These are the activations of a small neural network, seen along a few directions. Each row is one input.
In each table, some parts of the input vary, and every possible input appears once, in random order.
Descriptions start from the smaller parts, as in this example, which fits no table here: line(6) and (point or line(9) or (values(2) and ring(8))).
Shared parts are said once, and a part with two or three values counts as separate values.
In the rows, 128 means zero.

Rows:
R1: [142 130 114 149 139 161 129 139 114 167 134 124  95 112 153]
R2: [193 215 102 110 188 143  51  47 101  67 150 117 115 135  65]
R3: [134 137 128 121  69 108 124 142 109 141 150 152 129 164 131]
R4: [104  97 127 122 128 161 123 152  98 137 161 117 155 155 137]
R5: [123 141 135 155 121 173 118 145 121 144 152 130  91 150 138]
R6: [ 96 126 178  85 125 135 132  78 184  96  70 106 198  64 109]
R7: [125  71 149 132 162  96 146 144 121 134 137 142 125 135 132]
R8: [ 88 152 144  71 100 150 132 121 189  70  58  96 144  58 118]
R9: [123  73 143 135 152 143 108 146 106 135 130 128 135 136 161]
R10: [123 110 139 127  85 158 112 145  99 152 156 116 115 156 120]
R11: [123 106 143 125  92 112 152 140 112 152 163 135 105 154  90]
R12: [144 129 121 148 148 115 165 138 128 167 141 136  86 111 124]
R13: [146 101 119 150 160 107 165 144 124 156 105 124 118 136 115]
R14: [134 197  42 144 165  91  41  17 142  84 165 109  98 130 101]
R15: [111 121 166  78 111 145 136  88 205  78  76  95 179  69 117]
R16: [153 159 106 145 125 111 138 140 124 158 127 154 110 121 163]
R17: [106  94 132 119 138 115 161 150 111 137 167 134 146 153 109]
R18: [117 123 117 117 114 110 133 153 108 126 155 151 171 163 146]
R19: [144 101 111 153 151 154 128 144 110 156  97 113 127 136 144]
R20: [ 89 153 151 101  85 138 137 118 163  62  61  79 146  42 123]
R21: [135 100 133 130 138  92 118 148 117 125 123 160 151 144 170]
R22: [156 130 104 148 137 104 138 147 120 147  91 142 143 144 151]
R23: [135 169 126 151 107 123 129 143 131 135 145 164 106 158 150]
R24: [127 137 140 156 129 129 155 143 136 145 158 148  84 146 107]
Question: What do these inputs look like to the network?
Answer: values(2) or line(4) or (values(3) and ring(6))
Question: Start at R6 and move only the line(4) part, one step at a time. The first step leads to R15. Which rows follow, in order?
Answer: R8, R20
Question: Which other rows belong to the same alternative as R2? List them by row number.
Answer: R14

Rows:
R25: [160 107  71 183 156  78 125 134 113 191 130 162 117 172 179]
R26: [ 66 101 158 105 156 165 107  52 211  83  99  67 135  39 113]
R27: [ 82 190 108  87  42 168  86  98 166  63  66  66 149  59 136]
R28: [156 155 111 139 137 135  79 107  71 125 220 142  85 202  79]
R29: [120  81 169 132  79 155 175 182  97 190 168 140 132 184 106]
R30: [125  79  98 135 118  86 108 127  79 163 186 145 161 197 135]
R31: [162 104 145 171 111 140 185 185 119 221 120 156  78 140 154]
R32: [131 146 117  85 153  97 161  84 167  68  35  65 150  39  57]
R33: [ 93 185 177  70  85  87 138  80 218  48 103 149 170  76 110]
R34: [ 99  74 137 124 129 128 147 204  74 131 186 148 132 179 145]
R35: [151 147 175  71 157 179  88  88 159  61  40 105 217  75 133]
R36: [133 102 119 179 163 113 158 206  94 159 132 163  85 141 191]
R37: [185 193  79 183 178 133 107 115  96 162 178 156  53 163 126]
Question: What do these inputs look like to the network?
Answer: values(5) or (values(2) and line(4))
Question: Which other rows does R28 become when the values(2) part takes its other values? List them by row number.
Answer: R37
Question: Which other rows does R36 become when the line(4) part takes its other values? List them by row number.
Answer: R25, R31, R37

Rows:
R38: [137  37 137 174 171 161 180 212 101 206  84 125 124 129 190]
R39: [ 85 126 185  57 103 167 116  71 169  57 122  75 169  88  46]
R40: [117  91 124 140 116  77 138 149  82 160 241 176 119 227 103]
R41: [ 64 128 186  64  15 130 157 169 158  89 120 139 197 122 138]
R42: [ 96  22 178 114 113 172 131 195  70 159 176 131 171 184 150]
R43: [135 145  91  88 170  93  35  49 108  46 149 119 199 155 106]
R44: [184 113 101 188 173  66 187 170  98 207 145 180  73 166 138]
R45: [182 232  74 192 141 158 101 112 122 152 134 133  12 120 135]
R46: [135 215  90 134  74 171  59  92  88 119 221 121  70 179  87]
R47: [114 135 147 114 165 148 160  88 199  99  46  72 110  14  99]
R48: [183 163  70 145 232  85  79  55 150 101  68 131 152  93 158]
R49: [104 129 152 126  63 108 193 175 192 140  29 134 139  58 187]
Question: Changing only one part turns R43 into R48. The same change can be made to R39. Which row results?
Answer: R47
Question: What do these inputs look like to the network?
Answer: values(2) and ring(6)

Rows:
R50: [107  88 145 129 146 126 137 145  98 129 203 144 124 178  95]
R51: [177 137 105 165 188 148 100 115  98 164 149 143 112 164 142]
R52: [128 175 106  98 164 108  80  46 191  50  63 111 181  71 137]
R53: [119 121 124 146 103 119 170 182 126 174 128 155 116 120 181]
R54: [124 127 147 130  62 132 148 185 115 146 128 155 135 171 145]
R55: [100 136 134 117  85 108 151 135 123 138 200 151 125 163 106]
R56: [134 171  88 129  98 118 104 126  90 134 179 139 115 159 127]
R57: [157 180 115 130  90 120  96 134  92 119 160 155 105 170 124]
R58: [ 76 150 185  62  90 173 122  76 191  60 119  74 141  64  60]
R59: [120  67 129 158 131 119 146 170 116 178 130 143 106 131 184]
R60: [ 85 131 165  49 119  91 111  64 191  38 108 112 211  88  89]
R61: [162 191 104 165 123 123 107 128 127 138 136 165  87 157 150]
R62: [103 116 159  86 137 103 136 111 190  71  33 112 206  42 163]
R63: [141 182  77 165 130 122 115 121 125 153 154 149  96 146 154]
R64: [140 131 151 147  96 120 162 189 127 159 109 170 107 131 177]
R65: [111 182 137  78 103 186  78  67 156  55  97  65 133  56  81]
R66: [154 104 105 168 192 105 164 151 106 164 129 135  84 141 115]
R67: [148 135  90 173 191 137 103 130 100 143 156 139  93 164 145]
R68: [103 117 121 130  70 130 156 178 113 161 147 139 145 159 148]
R69: [121 163 117  64 133 105  69  52 154  33  86 103 203  84 109]
R70: [147 100  99 173 158  87 151 130 121 181 129 134  77 134 126]
R71: [170 161 119 159 123  89 169 149 133 158 110 159  78 134 122]
R72: [127  73 135 154 164 135 158 191 101 162 130 143 113 138 174]
R73: [104  64 126 144  97 130 131 165 103 165 149 126 135 169 151]
R74: [ 99  85 140 133 112 108 125 123 112 145 201 142 115 173 106]
R75: [112  69 133 139 130 147 144 187  89 149 149 127 142 176 141]
R76: [148 151  93 158 130  88 177 142 132 173 128 143  87 123 126]
R77: [156  75 150 145 162 147 155 177  98 183 121 150 133 138 169]
R78: [119 195 126 110 134 189  90  60 192  71  74  74 110  46 109]
R79: [182 106 119 160 190 116 160 137 104 186 121 140 104 140 112]
R80: [136  89 160 121 145 136 133 130  97 150 196 149 142 179  91]
R81: [122 145 160 118  77 109 143 142 125 123 182 166 114 173 103]
R82: [171 127 115 130 156 145  89 120  63 144 173 133 131 177 116]
R83: [143 124 100 138 158 133  92 136  65 123 181 128 113 177 119]
R84: [124 165 144 110 134 156 154  80 196  91  47  66 103  23  81]
R85: [ 76 133 172  78  74 199 130 111 175  81  63  63 161  62 101]
R86: [ 87 113 152  64 104 117 121 101 175  59  52 100 231  86 130]
R87: [134 143 125  99 164  75 144  68 195  69  35 104 175  48 109]
R88: [142 128  84 180 156 119  91 111 115 159 156 136  86 156 157]
R89: [135 118  94 145 124 116  80 116  80 139 180 126 105 169 130]
R90: [140  71 147 130 128 158 140 173  86 170 141 133 162 177 136]
R91: [ 92 138 178  99 106 185 145 120 189  92  44  76 135  18 135]
Question: Changing only one part turns R68 into R55. The same change can be made to R90. Which row results?
Answer: R80
Question: Changing only one part turns R86 into R87. The same change can be made to R85. Which row results?
Answer: R84
Question: What do these inputs look like to the network?
Answer: ring(6) and (values(2) or line(5))
Question: Start at R51 and move only the line(5) part, one step at a time. The first step leads to R67. Which rows follow, in order?
Answer: R88, R63, R61
Question: Which other rows does R61 become when the ring(6) part takes its other values? List them by row number.
Answer: R54, R57, R64, R71, R81
Question: List by row number the other rows that have the ring(6) part in common with R57.
Answer: R56, R65, R69, R82, R83, R89
Question: Which other rows does R78 become when the values(2) part takes its other values? List them by row number.
Answer: R52
